A small network was shown many inputs. Here are its activations along a few directions, one row for each input.
In each table, some parts of the input vary, and every possible input appears once, in random order.
A made-up example of a description, with smaller parts first: one of 4 places along a line, together with either a single point or one of 9 places around a ring or (one of 2 separate values, together with one of 8 places around a ring).
Shared parts are said once, and a part with two or three values counts as separate values.
In the rows, zero is written as 128.

Other details of the inputs shift rows strongly along two fixed directions, in all tables alike. That doesn't count.

A family of inputs:
x1: [143 109 183 155 133 181 128 135 118 162 127  51 144 151  25]
x2: [ 92 129  74  83 112 107 102 114 122  78  70 210 123  76 153]
x3: [176 163  97 143 150 113 156 128 133 112 153 171 130 216 204]
x4: [ 45  99 116  90 139 117  94 118 112  91  76 218  84 105 175]
x5: [ 94 104  74  49 122 106  94 139 120  59 106 190 115  89 187]
x6: [239 213 144 222 165 171 144  96  55 144 191 188 165 161 192]
x7: [ 96 117 129 133 155 102 117 107  67  92 134 185 126 103 208]
x8: [235 139 141 143 112 153 126 124 146 163 182  86 133 130  80]
x9: [153 152 147 153 114  75 139 126 120 160 152  50 122 121 114]
x10: [153 165  73 188 158 188 140 119 121 146 142 172 160 202 186]
x11: [ 67  97 160  69  85 111 161 180 182 179  97  98 123  69  52]
x12: [110 124 119 125 117 149 108 153 132 209 111  73 110 125  47]
x13: [242 202 145 207 160 224 123  95 112 138 212 199 120 191 184]
x14: [184 172 176 182 125 130 141 106 150 142 160  72 146 174  56]
x15: [118 115 125 146 125 118 123 144  88 197 143  27 150  91  80]
x16: [152 130 166 107 138 103 148 145 129 136 145  61 121 190  75]
x17: [196 124 165 170 117 197 116 140 141 202 186  48 114 140  62]
x18: [126  89 120  66 110  98 106 161 133 143  90 113 112  91  81]
x19: [121 107 133 101 124  53 139 154 107 146 136  55 115 108 117]
x20: [ 22  88 131  99 152 149  99  99  98  36  59 194 123 100 155]
x21: [ 77  18 132 134 112 147 115 153 162 164  76  41 124  83  71]
x22: [ 70 133  80 133 126 120 109 110  58  90 100 176 149  63 193]
x23: [119  94 135  79 117  88 125 157 154 142 147  58  83 131 109]
x24: [189 183 152 160 113 116 137 128 149 188 152  86 100 174  85]
x25: [ 97  59 172 107 100 126 198 186 215 183 122  57 160 100  78]
x26: [132  76 123  76 115  70 115 159 101 133 113  76 140  60  99]
x27: [117 103  65 107 126 116 120 107 140  65  84 197 148  94 181]
x28: [101  88 109 158 154 164 118 110 132  88  87 199 129 123 203]
x29: [ 44  76 195  66 105 120 181 172 174 135 104  58 157  92  30]
x30: [ 99 160  88  90 130  91 125 134 118 100 104 195  97 153 177]
x31: [ 38  43 114 110 156 120 107 117 134  69  76 196 105 117 212]
x32: [187 237 119 193 174 214 144 104  81 132 175 173 176 249 138]
x33: [225 146 164 146 130 151 139 116 126 144 155  86 161 157  44]
x34: [ 78 162  86 142 118  68 117  96 109  68 109 172 139  74 189]
x35: [ 24 134 103  75 109  80 170 141 111  84 107 189 170  39 200]
x36: [ 74 170 115 117 132 100 128  92 119  53 102 165 119 164 171]
x37: [197  97 207 155 148 168 117 133 146 190 204  64  85 161  88]
x38: [230 220 140 203 156 202 128 105 100 158 159 230 125 192 157]
x39: [153 141 149 138 108 110 128 124 164 157 165  53  90 145 107]
x40: [238 209 102 173 134 134 139 101  78 118 174 187 175 138 174]
x41: [ 93 160  90 135 111 111 109  94 150  71 130 179 112 109 183]
x42: [232 140 170 118 140 143 137 149 115 149 160  83 158 182  56]
x43: [ 78  79 132 107 100 139  98 151 136 175  74  85  98  73  46]
x44: [109  84 136 135 110  82 138 131 183 150 109  40 102 132 105]
x45: [ 49 143 110  68 104 138 160 144 166  84 140 208 135  90 200]
x46: [ 88  74 125 142 105  84 124 122 191 127  95  64 119  90  93]
x47: [ 95  79  65  65 134  97 111 141 130  62  76 192 139 103 192]
x48: [156 210 105 168 120 122 123  99 136 116 133 198 126 154 154]
x49: [ 58  65 115  92 112 144  97 150 149 171 124  30  98  83  70]
x50: [191 182 185 180 187 187 138  93  86  98 174 204 142 242 164]
Each input here is: one of 5 separate values, together with either a single point or one of 4 places along a line or one of 5 places around a ring.
- Changing only the choice among 5 separate values turns x28 into x13. The same change can be made to x10. Which row results? => x49
- Changing only the choice among 5 separate values turns x43 into x1. The same change can be made to x18. Which row results? => x42
- Change only the place on the ring of 5 in x9. List by row number the other rows that result. => x19, x26, x34, x40
- Change only the choice among 5 separate values in x4. List by row number the other rows that result. => x7, x31, x37, x50

A family of inputs:
x51: [165  78 167 147 130 159 120 145 148 186 141  57 118 127  65]
x52: [172 131 128 113 104  65 142 148 143 158 154  62 126 106 104]
x53: [ 36  61 117  83 116 136 121 145 161 110  78 141 115  82 129]
x54: [232 200 108 165 125  91 140 117 112 142 189 130 133 160 169]
x55: [ 63 120 101 101 124 105 112 116  98  85  85 154 135  80 146]
x56: [ 53 123 123  91 127 117 138 129 139  86  95 159 128 129 146]
x57: [ 60  86 104 102 130 142 112 127 136  93  88 178 117  99 164]
x58: [136 128 152 129 119 126 138 138 124 158 132  78 147 111  69]
x59: [ 96 101 134 123 135 107 104 116 113 110 111  96 107 122 119]
x60: [210 169 126 188 143 170 118 112  94 157 166 146 141 149 138]
x61: [ 46  72 109  82 112 123 110 138 127 112  77 132 127  48 119]
x62: [156  95 153 138 120 146 120 143 125 181 132  67 133  94  63]
x63: [160  83 172 151 137 134 108 131 145 171 142  37  94 154  65]
x64: [183 207 139 163 133 162 164 126 116 148 165 161 170 174 126]
x65: [ 49 104 116  91 131 130 127 128 155  82  90 173 111 138 160]
x66: [193 183 135 166 133 185 155 133 126 163 165 169 161 160 131]
x67: [131 215  65 108 118  88 162 122 131  71 142 244 150 145 242]
x68: [127 113 167 126 129 124 139 137 140 146 132  74 126 144  76]
x69: [110 168  98 131 154 154 125 102 121  64 122 240 123 186 218]
x70: [ 89  84 106 126 137 137  93 115 120 105  99 149 105 101 159]
x71: [148 113 173 139 132 125 131 132 131 155 140  56 122 147  69]
x72: [148 156 122 151 153 155 121 107 119  99 139 184 118 190 174]
x73: [228 206 123 147 116  98 168 136 138 153 192 130 149 165 148]
x74: [ 82  77 134 111 116  93 100 129 110 135  96  56 118  64  75]
- Changing only one part turns x74 into x55. The same change can be made to x54. Which row results? => x52
- What do these inputs look like to the network? => one of 4 places along a line, together with either a single point or one of 5 places around a ring
- List by row number the other rows that have the place on the line of 4 in common with x73. => x57, x58, x61, x68, x69
- Change only the place on the ring of 5 in x60. List by row number the other rows that result. => x59, x63, x70, x74
